Each row below is a small network's average activation on inputs in which a field has the value named, seen along a few directions.
Related values have similar rows: they may be neighbours, one step apart, or belong to one group.
In the rows, 128 means zero.

Other fields shift rows strongly along one fixed direction, in all tables alike. That doesn't count.

Values of ZAK:
tosir: [119  96 115 105 129 164 147 152 138 151 117 188 138]
nage: [140  82  59  45 144 172 122 151 126 172 104 172 229]
lole: [114 132 172 178 149  74 127 113  83 101 167  72  79]
bar: [143 136 154 194 165  78 131 104 123 141 123  70  98]
fug: [126 167 152 146 124 115 106 120 106  91 152  89  88]
tusi: [142 151 113 152 151 106 127 127 142 125 119 121 126]
puduk: [101 151 184 193 151 107 122 101 101  93 176  78  74]
fav: [114  81  82  68 112 192 112 134 150 159 111 192 175]
fupi: [142 131 139 105 104 137 136 146 157 145  97 146 134]
fese: [153 117  93  71 126 145 116 125 121 106 123 148 185]
barit: [155 116  75  61 128 131 141 137 141 146 124 143 189]
rinim: [ 92 172 170 178 127 103 115 113 139  80 144  85  67]
gima: [145 177 196 219 102  69 170 118 116 107 122  88  73]
suti: [137 113 154 172 115 121 178 140 115 131 133  98  92]
telir: [108 108 107 111 124 168  92 118 123 145 138 160 133]
pip: [117 119  82  51  96 166 105 150 168 154  98 197 168]
Each value of ZAK is a pair of two hidden parts, and every pair occurs once (2 first parts, 8 second parts).
Question: tosir and nage share the first part; tosir and fupi share the second. Which value has the first part of fupi and the second part of nage?
Answer: barit
Question: fav and telir share the first part; fav and pip share the second. Which value has the first part of pip and the second part of telir?
Answer: rinim
Question: fese and tusi share the first part; fese and lole share the second. Which value has the first part of lole and the second part of tusi?
Answer: bar

Values of KIS:
tup: [143 121 110 120 142 123 146 135 134 140 120 127 157]
fafa: [153 111 106 124 133 127 138 131 117 135 116 114 155]
nev: [119 143 118 112 120 133 121 125 131 113 134 132 133]
vizoz: [125 149 146 118 118 113 116 119 116 103 133 113 117]
tudot: [109 150 144 154 144 113 135 110 129  99 137 115 100]
zoki: [131 139 152 160 146  81 147 116 117 133 129  76 110]
rimo: [126 163 189 208 114  89 151 114 117 121 130  96  64]
ruzaz: [113 142 130 144 137 122 113 111 139 121 124 124 109]
neli: [156 109 100 108 131 129 128 131 130 151 126 141 183]
negu: [116 103  98  97 130 161 123 133 125 135 133 162 156]
tonav: [129  82  81  77 118 186 107 146 134 147 142 176 178]
fal: [137 131 104  90 107 141 112 137 134 118 137 138 138]
tes: [127 132 120 127 134 142 100 120 142 140 125 128 116]
fomid: [126 138 158 160 113 119 155 133 137 134 120 106  93]
sepav: [123 105 119 100 131 167 113 132 112 137 135 150 160]
toveg: [125 162 184 193 131  88 161 116 124 111 130  99  63]
tutur: [124 144 122 114 117 137 110 143 130 107 129 125 139]
ril: [126 161 162 184 162  75 157 124 111 114 133 105  71]
nop: [143 102 123 108 106 142 142 145 144 134 104 161 146]
liva: [109 144 162 170 143  99 103 110 128 123 129 102  90]
pef: [127  60  57  18 115 201 110 156 138 171 120 197 211]
The values of KIS form a tree with 7 forks.
Question: List every value one step from zoki, in the order listed.
Answer: tup
Question: List every value one step from negu, in the order listed.
Answer: tudot, tonav, sepav, pef
Question: List every value one step from tes, in the order listed.
Answer: ruzaz
